Each row has a name. Each piece below is followed by the name of the row it came from, unless a question asks for something else. Each question is about the rows just above it.

[136 116 136 128 116] -> z63
[129 114 131 136 127] -> z757
[134 116 136 127  41] -> z306
[136 116  91 170 228] -> z699
[134 116 136 127 122] -> z555
Go on from [129 114] to the end of its row.	[131 136 127]
Which row holds [134 116 136 127 122]?	z555
Which row holds [134 116 136 127  41]?	z306
[122 127 136] is which row, read backwards?	z555
The rest of the row after [114 131]:	[136 127]

[ 60  72 199  86  76 222 222 197 195  87 190  97  57] -> z476
[ 60  72 199  86  76 222 222 197 195  86 194  86 197] -> z699
[ 60  72 199  86  76 222 222 197 195  86 194  86 204] -> z757
Which row holds [ 60  72 199  86  76 222 222 197 195  86 194  86 204]?	z757
After [197 195  87 190], its row goes on with	[97 57]

[105 100 126 186 116 102 148 136] -> z998
[152 107 103 125 126 108 148 186] -> z63
[ 82 136 161 162  96 141 136 103] -> z699
[199 114  91 125 136 113 101 102] -> z757
[199 121 126 149 166 130  65 136] -> z964
[ 35 100 161 162 126 119 160  61] -> z555
[175 114  79  77 146 102 148 210] -> z39
[199  85  79 125 156 102 113 210] -> z306
[ 59 150 150 162  76 136 172  61] -> z242
find: [ 35 100 161 162 126 119 160]	z555
Shared by z63 and z699:	[103]

[127 107 109 110 204 148 149 119 115 171 176 137 202 141 143 200] : z998
[116 151 168 155 111 127 149 213 171 176 137 137  97 141 143 200] : z699
[115 107 116 122 110 127 149 119 109 125 131 144 123 115  97 121] : z242
Where do [116 151 168 155 111 127 149 213 171 176 137 137  97 141 143 200] appear?	z699
After [111 127], its row goes on with	[149 213 171 176 137 137  97 141 143 200]
find: [107 109 110 204 148 149 119 115 171 176 137]	z998
The rest of the row after [110 127 149]:	[119 109 125 131 144 123 115  97 121]
The row with [115 107 116 122 110 127 149 119 109] is	z242
The rest of the row after [127 107 109]:	[110 204 148 149 119 115 171 176 137 202 141 143 200]

[ 64  58  89 200 130 202 118  87  66 205 207  53  92  60  81  89  52  46
 205  49 198  52  52 198  53  80  86  75  88  55  54  84 104  68 199  87
 206  65]  z242
[ 52  45  51 190 207 194  54  48 209 196 197 204  52 205  49  50 205  50
 198 198  52  52  49 205 198 197  61  53  48 207 201  48  51  50 186  51
 194  50]  z306
[190 178 198 194  57 194 189 198  47 203 202  45 194  46 198 200  46 191
 202 202 189 200 200  45  47  56 189 191 199  46  47 197 205 192 189 196
 209  49]  z757
[205 203 197  58 107  56 165 198 165  51  49 192 185 178 195 197 191 204
  48  50 199 199 199 194 193 167 192 201 199 185 193 200 192 203  62 197
  51 205]  z697
[190 178 198 194  57 194 189 198  47 203 202  45 194  46 198 200  46 191
 202 202 189 200 200  44  47  56 189 191 199  46  47 197 205 192 189 196
 204 188]  z555
Which row holds [118  87  66 205]?	z242
The rest of the row after [200  45]:	[ 47  56 189 191 199  46  47 197 205 192 189 196 209  49]
find: [198 198  52  52  49 205]	z306
[190 178 198 194  57 194 189 198  47 203 202  45 194  46 198 200  46 191
 202 202 189 200 200  44  47  56 189 191 199  46  47 197 205 192 189 196
 204 188] is in which row?	z555

[ 33 160 100 165 205  98  98 104 132 175 115 108 168 230 168  78 125  94
  70] = z242
[124 150 149 148 208 151 128 127  98 101 124 191 158 229 168  86 199 114
 150] = z63
[161  79 204 218 132 149  67 132 108 164 124 191 159  75  74 173 116 155
 175] = z964
[123 133 107  18 213  70 139 104  66 124  96  81  92 134 146 102 180 154
  49] = z39
Go on from [124 191 159] to the end of its row.	[ 75  74 173 116 155 175]
Go on from [123 133] to the end of its row.	[107  18 213  70 139 104  66 124  96  81  92 134 146 102 180 154  49]
[168 230 168] is which row, read backwards?	z242
Which value is in both z39 and z964?	[124]
The rest of the row after [229 168]:	[ 86 199 114 150]

[179 195 182 222] = z964
[223 182 195 222] = z63
[178 182 195  54] = z757
[223 182 195] is in which row?	z63
After [223 182 195], its row goes on with	[222]
The row with [179 195 182 222] is	z964
find: [195 182]	z964
[178 182 195  54] is in which row?	z757

[124 140 208 108 107 140 144 139] : z757
[108 107 139 154  98 229  50 115] : z699
[139 117 133 135  96 188 140 147] : z555
Shared by z555 and z699:	[139]
The row with [124 140 208 108 107 140 144 139] is	z757
[140 107 108] is which row, read backwards?	z757
find: [135  96 188]	z555

[ 44 112 141 149 164  89 128 127 165 135  70  96 127  97  75 176 139 111
 132 114 132 167 124 141 109 132 110 125 106  95 134 121 123 165 140 174
  88 132 182 156 133 157 111 103  97 163  92  97 137  80 137 102 177 125
 137 104]  z699
[177 149 132 112 103 123 160 121 141 177 173 103 121 176 194 117 102 153
 128 114 143 143 123 153 119 112 129 109 158 159 148 144  72  71 193  55
 144 127  98 121 116 105  85 145 181 126 164  91  97 132 150 114 123 139
 103 132]  z116
[137 108 116 186  72 116 150  94  40 124 128 104 147 111 134  93  98 115
  90 115  68 133 190 115  97 162 165 118 125 155 142 110 130 103 142 138
 148  62 163 155 125  64 124 169 112 116 116 127 139 170 155 164 124 151
 156 141]  z306
[156 160  73 124 113 105 164 105 139 124 124  97 146 119  71  83 136 153
 126 134 134 187 171 120 105 147  94 174 133 118 114 154 138 156  88 134
 105 187 115  99 110 158  98 175 117  81 107 173 109  81 137 101 153 160
 115 157]  z964
[ 73  91 134 158  58 166 139 124  74 125 118 100 129 112 108 110 103 119
 108 140  85 172 174 152 108 164 146  98 117 151 135 122 126 109 156 151
 123  73 161 133 115 107  99 132 117 128  81  95 176 152 166 151 130 128
 162 146]  z242
[160 153 126  98  78 117 138 126 158 180 177 106 151 192 186 102 106 147
 135 151 147 150 119 147 103 102 134  99 154 154 147 142  86  95 180  69
 149 122  93 111 120 127  95 138 187 129 168  88 112 134 135 140 112 114
 116 141]  z555
[177 142 168 116 138 141 175 119 185 153 141 120 121 157 163 135 125 118
 136  85 188 122 136 142 129 113 139 149 148 151 125 135  98  83 176  43
 111 123 142 139 126  91 140 162 140 145 170 107 110 103 129  97 100 144
  90 103]  z697
[163 113  96 182  88 103 162  97  55 128 112 135 143 101 117 103 107 109
  99 108  77 132 171 113 110 150 186 106 118 162 147  96 128 123 132 141
 143  86 155 145 118  56 144 179 108 110 111 153 130 170 126 151 136 165
 164 134]  z757
[ 44 112 141 149 164  97 128 119 165 135 135 143 112  84  75 176 139 111
 132 114 132 167 124 141 109 132 110 125 106  95 134 121 123 165 140 174
  80 132 182 156 133 157 110 103  97 163  92  97 137  80 137 102 177 125
 137 104]  z63
[155  88 115 143 195 106 132 106  89 111  98 156 129  88 163 138 155 122
 137 109 130  58  83  60 163  91 159 146 109 101 149  80 135 145 106 157
 153 104 149 165 131 116 191 153  86 130 108 203 118 161  98 154 146 127
 158  71]  z998
Go on from [123 139] to the end of its row.	[103 132]
[143 135 112] is which row, read backwards?	z757
Which row holds [ 88 156] read backwards?	z964
Go on from [115  99 110 158  98] to the end of its row.	[175 117  81 107 173 109  81 137 101 153 160 115 157]
[ 97 164 149] is which row, read backwards?	z63
Where do [144 127  98 121 116 105  85 145 181] appear?	z116

[ 96  61  21  87  23  86 142 222  81 216  84 158 101 203 157] = z964
[200 233 119  68  32 163 232  67  41 218 233  35 200  81 135] = z39
[ 30 205  50 158 194  66 134  97  69 151  71 197  82  61 114] = z757
[ 96  61  20  87  23  31 160 226 131 132 130 176  81 129 222] = z555
The rest of the row after [96 61 21 87 23]:	[ 86 142 222  81 216  84 158 101 203 157]
The one value in z555 and z39:	[81]
find: [96 61 21]	z964

[ 79 118 130  55  38  65 133] -> z63
[ 65 118  55  38  66  37 169] -> z116
[ 65 130 118  38 130  79  49] -> z242
After [ 65 130 118  38], its row goes on with	[130  79  49]
[ 79 130  38 118 130  65] is which row, read backwards?	z242
find: [ 79 118 130  55  38  65 133]	z63
Where do [ 65 118  55  38  66  37 169] appear?	z116

[122 194 125 161 115 108 120 121] -> z306
[ 56 122 196 109 150 122 133 121] -> z555
[ 99 108 194 125 150 133 163 120] -> z116
Which row holds this, read backwards? [120 163 133 150 125 194 108]	z116
Which row holds this, read backwards? [133 122 150]	z555
[ 56 122 196 109 150 122 133 121] is in which row?	z555
find: [122 194 125 161 115 108 120 121]	z306

[ 78 138 144 144 121 117 212 196  37 223] : z39
[135 111  94 134 140 142 149 131 116 130] : z998
[ 78 138 144 144 121 117 212 197 119  83] : z63
[ 78 138 144 144 121 116 212  95 145  83] : z964
[ 78 138 144 144 121 117  95  44 119  83] : z306
After [ 94 134], its row goes on with	[140 142 149 131 116 130]
The row with [212 196  37] is	z39
Which row holds [ 78 138 144 144 121 117  95  44 119  83]?	z306
Where do [ 78 138 144 144 121 117 212 197 119  83] appear?	z63
Go on from [117 212 196] to the end of its row.	[ 37 223]

